A small network was shown many inputs. Here are its activations along a few directions, one row for each input.
Each table varies a few parts of the input and shows all the possible inputs, shuffled.
A made-up example of a description, with smaller parts first: one of 8 places around a ring, together with either a single point or one of 11 places around a ring or (one of 3 separate values, together with one of 6 places along a line).
Shared parts are said once, and a part with two or three values counts as separate values.
In the rows, zero is written as 128.

Other details of the inputs shift rows strongly along two fixed directions, in all tables alike. That doesn't count.

Table:
r1: [145 153 144 146 162 160 163  94  39 100 165  94]
r2: [136 112 125 130 105 123 145 124  39 106 141 114]
r3: [125  77 124 138 128 129 142 116  87 141 126 112]
r4: [143 200 165 127 178 146 132 155 183 106 121 138]
r5: [143 117 127 143 167 185 185  95  65 150 156  88]
r6: [107  87 105 128 109 106 117 146 141 148 101 140]
r7: [138 158 143 124 167 173 150 126 186 151 141 118]
r8: [124  95 115 116  64  82 103 130  76 113 137 134]
r9: [105  67  95 117  80  92 108 127 121 152 118 135]
r10: [123 111 117 139 115 110 134 110  38  99 142 114]
r11: [112 122 123 123 138 119 100 161 198 161  91 151]
r12: [112 125 125 112  87  72  86 149 153 108 114 155]
r13: [145 198 162 128 167 150 126 130 169 103 150 128]
r14: [152 162 124 120 136 181 164  99  54 125 179  99]
r15: [123  68 110 139 115 135 156 108  64 135 132 106]
r16: [144 197 149 120 164 168 152 156 154 117 125 130]
r17: [137 191 138 124 197 201 155 159 235 149 109 134]
r18: [146 116 122 152  56  64  91 112 121 121  77 167]
r19: [121 145 144 112 113  82  86 153 177 112 116 155]
r20: [149 226 170 119 188 170 142 170 204 120 118 138]
r21: [106  88 120 124 112  82  91 134 182 140 111 146]
r22: [113  91 128 119 104  98  98 141 179 147 110 141]
r23: [104  87 120 142 131  95 103 132 147 132 102 133]
r24: [139 129 112 125 148 192 170  94  99 153 164 101]
r25: [174 126 126 179 135 182 190  49  74 135 130 108]
r26: [104  86 119 134 114  93  97 121 158 136 123 133]
r27: [157 158 140 125 138 169 165  95  51 124 182  97]
r28: [118 129 123 104  87  92  85 141 123 140 126 148]
r29: [145 117 117 132 151 187 169  80  72 158 177  93]
r30: [ 97  91 110 128 108  90  91 131 182 130 109 144]
r31: [125 120 137 121 102  86 100 157 115 117 110 143]
r32: [115 148 133 121 120  89  99 170 169 104  95 157]
r33: [148 230 164 117 188 178 135 170 208 127 117 141]
r34: [ 98  84 107 140 119  96 108 135 149 127  98 136]
r35: [146 201 149 112 149 164 143 145 167 119 145 132]
r36: [114  75 105 140 127 120 144 110  87 130 123 115]
r37: [103  83 120 133 124  82  98 148 172 137  91 146]
r38: [142 113 118 142 154 180 183  76  79 125 174  90]
r39: [113 128 112 113  94  98  99 158 116 130 104 151]
r40: [111  94 109 123  73  67  90 116  74 104 139 133]
r41: [138 165 146 123 165 177 149 145 229 131 126 127]
r42: [138 104 131 122  93 109 127 108  40 117 160 111]
Each input here is: one of 2 separate values, together with either a single point or (one of 4 places along a line, together with one of 5 places along a line).
Changing only the choice among 2 separate values turns r39 into r17. The same change can be made to r16. Which row results?
> r6
Changing only the choice among 2 separate values turns r30 into r40. The same change can be made to r38. Which row results?
> r12
Which other rows does r11 become when the choice among 2 separate values takes its other values? List them by row number.
> r33
Which other rows does r23 become when the choice among 2 separate values takes its other values? List them by row number.
> r1

Table:
r43: [135 154 141 124 137 134 126 137 155 124 128 132]
r44: [119 124 130 121 113 100 105 149 144 125 111 144]
r45: [116 103 119 129 111 103 108 135 155 141 104 143]
r46: [127  97 117 138 119 127 137 103  95 137 135 118]
r47: [112 109 120 122 113 103 106 144 152 132 113 139]
r48: [131 118 126 139 145 146 147 111 113 132 137 114]
r49: [124 127 127 131 108  99 107 138 147 123 105 147]
r50: [133 191 149 114 163 156 124 163 221 132 118 144]
r51: [122 109 117 124 112 119 123 127 122 135 126 130]
r52: [135 134 134 129 135 137 140 120  99 120 144 117]
r53: [141 136 132 138 130 136 141 109 103 117 137 120]
r54: [122 126 129 132 114  99 107 141 144 119 105 145]
r55: [112 122 124 114 113 103 102 152 147 133 116 143]
r56: [134 117 124 128 114 125 134 116  82 127 140 121]
r57: [143 160 139 130 169 179 165 122 135 126 146 109]
r58: [119 120 123 118 120 117 117 135 118 129 134 129]
r59: [132 118 125 138 145 149 149 112 111 133 133 114]
r60: [126 102 116 129 114 129 135 110  91 132 143 117]
r61: [145 176 143 122 165 177 153 127 145 128 152 114]
r62: [132 116 125 139 121 123 135 110  83 115 135 120]
Changing only one part turns r53 into r49. The same change can be made to r43. Which row results?
> r56
What do these inputs look like to the network?
> one of 4 places along a line, together with one of 5 places along a line
Which other rows does r59 become when the place on the line of 4 takes its other values? List them by row number.
> r45, r46, r48
